Each row has a name. Each question is about the rows just above it.

mep: [134 123 125 126 133 128 140]
veguv: [ 50 148  89 152  88 105  23]
Fafuf: [138 125 128 129 135 128 135]
bedog: [134 123 134 126 109 112  71]
Sitel: [ 80 139 111 147 101 111  57]
Vadet: [ 80 139 111 147 101 137 175]
sebas: [134 123 128 126 109 112  71]
Which entry of veguv is missing from [148 105  23 152  50  89]?
[88]
Which entry of Vadet is missing from [ 80 175 139 147 101 111]?
[137]
Which entry of mep is missing from [133 125 134 126 140 123]?
[128]
mep without one entry, shuffled: [128 134 133 140 125 123]. Gone:
[126]
Which entry of veguv is missing from [ 88  89  23 152 148  50]?
[105]
Which entry of mep is missing from [125 123 140 126 128 134]?
[133]

gil: [151 106 165 133]
Noroz: [193  86 194 128]
Ved: [188 152  78  77]
rilop: [138 115 116 133]
vit: [130 137 109 119]
varun: [225 156  71  55]
dev: [136 141 104 103]
Shuffled dev with one entry gone: [141 103 136], missing
[104]
Which entry of rilop is missing from [116 115 133]?
[138]
Which entry of dev is missing from [104 136 141]?
[103]

ruga: [ 10  39  79  89 151 147 147  38  87]
fusi: [24 18 20 23 41 32 16 12 10]
rog: [143 167 168 183 189 191 198 158 178]
tebon: [60 56 55 55 75 64 51 50 51]
lele: [ 58  60  75  76 104  99  94  61  74]
fusi without one entry, shuffled: [18 20 32 10 41 16 23 12]. Gone:
[24]
Which entry of lele is missing from [ 61  94 104  58  76  99  75  60]?
[74]
Shuffled lele with one entry gone: [ 75  58  60  76  74  94  99 104], missing
[61]
lele without one entry, shuffled: [ 60  58  76  74  99 104  94  75]. Gone:
[61]
Which entry of ruga is missing from [147  39  79 151  89  87  10 147]?
[38]

zel: [187 182 194 204 199 202 194 190]
let: [182 176 178 190 201 189 191 191]
puvu: [63 44 78 82 75 53 74 63]
Dum: [77 83 75 62 56 68 63 67]
ruge: [83 84 85 74 62 43 84 71]
geret: [67 68 54 40 48 55 47 46]
Shuffled ruge with one entry gone: [84 83 74 71 62 43 84], missing
[85]
Which entry of ruge is missing from [84 85 62 83 84 71 74]?
[43]
let without one entry, shuffled: [182 191 176 201 178 191 189]. Gone:
[190]
Shuffled geret with one entry gone: [55 47 48 40 46 68 54], missing
[67]
Dum without one entry, shuffled: [56 75 62 68 63 83 77]. Gone:
[67]
Which entry of geret is missing from [40 68 46 55 67 48 54]?
[47]
Shuffled Dum with one entry gone: [77 62 63 83 68 56 75], missing
[67]

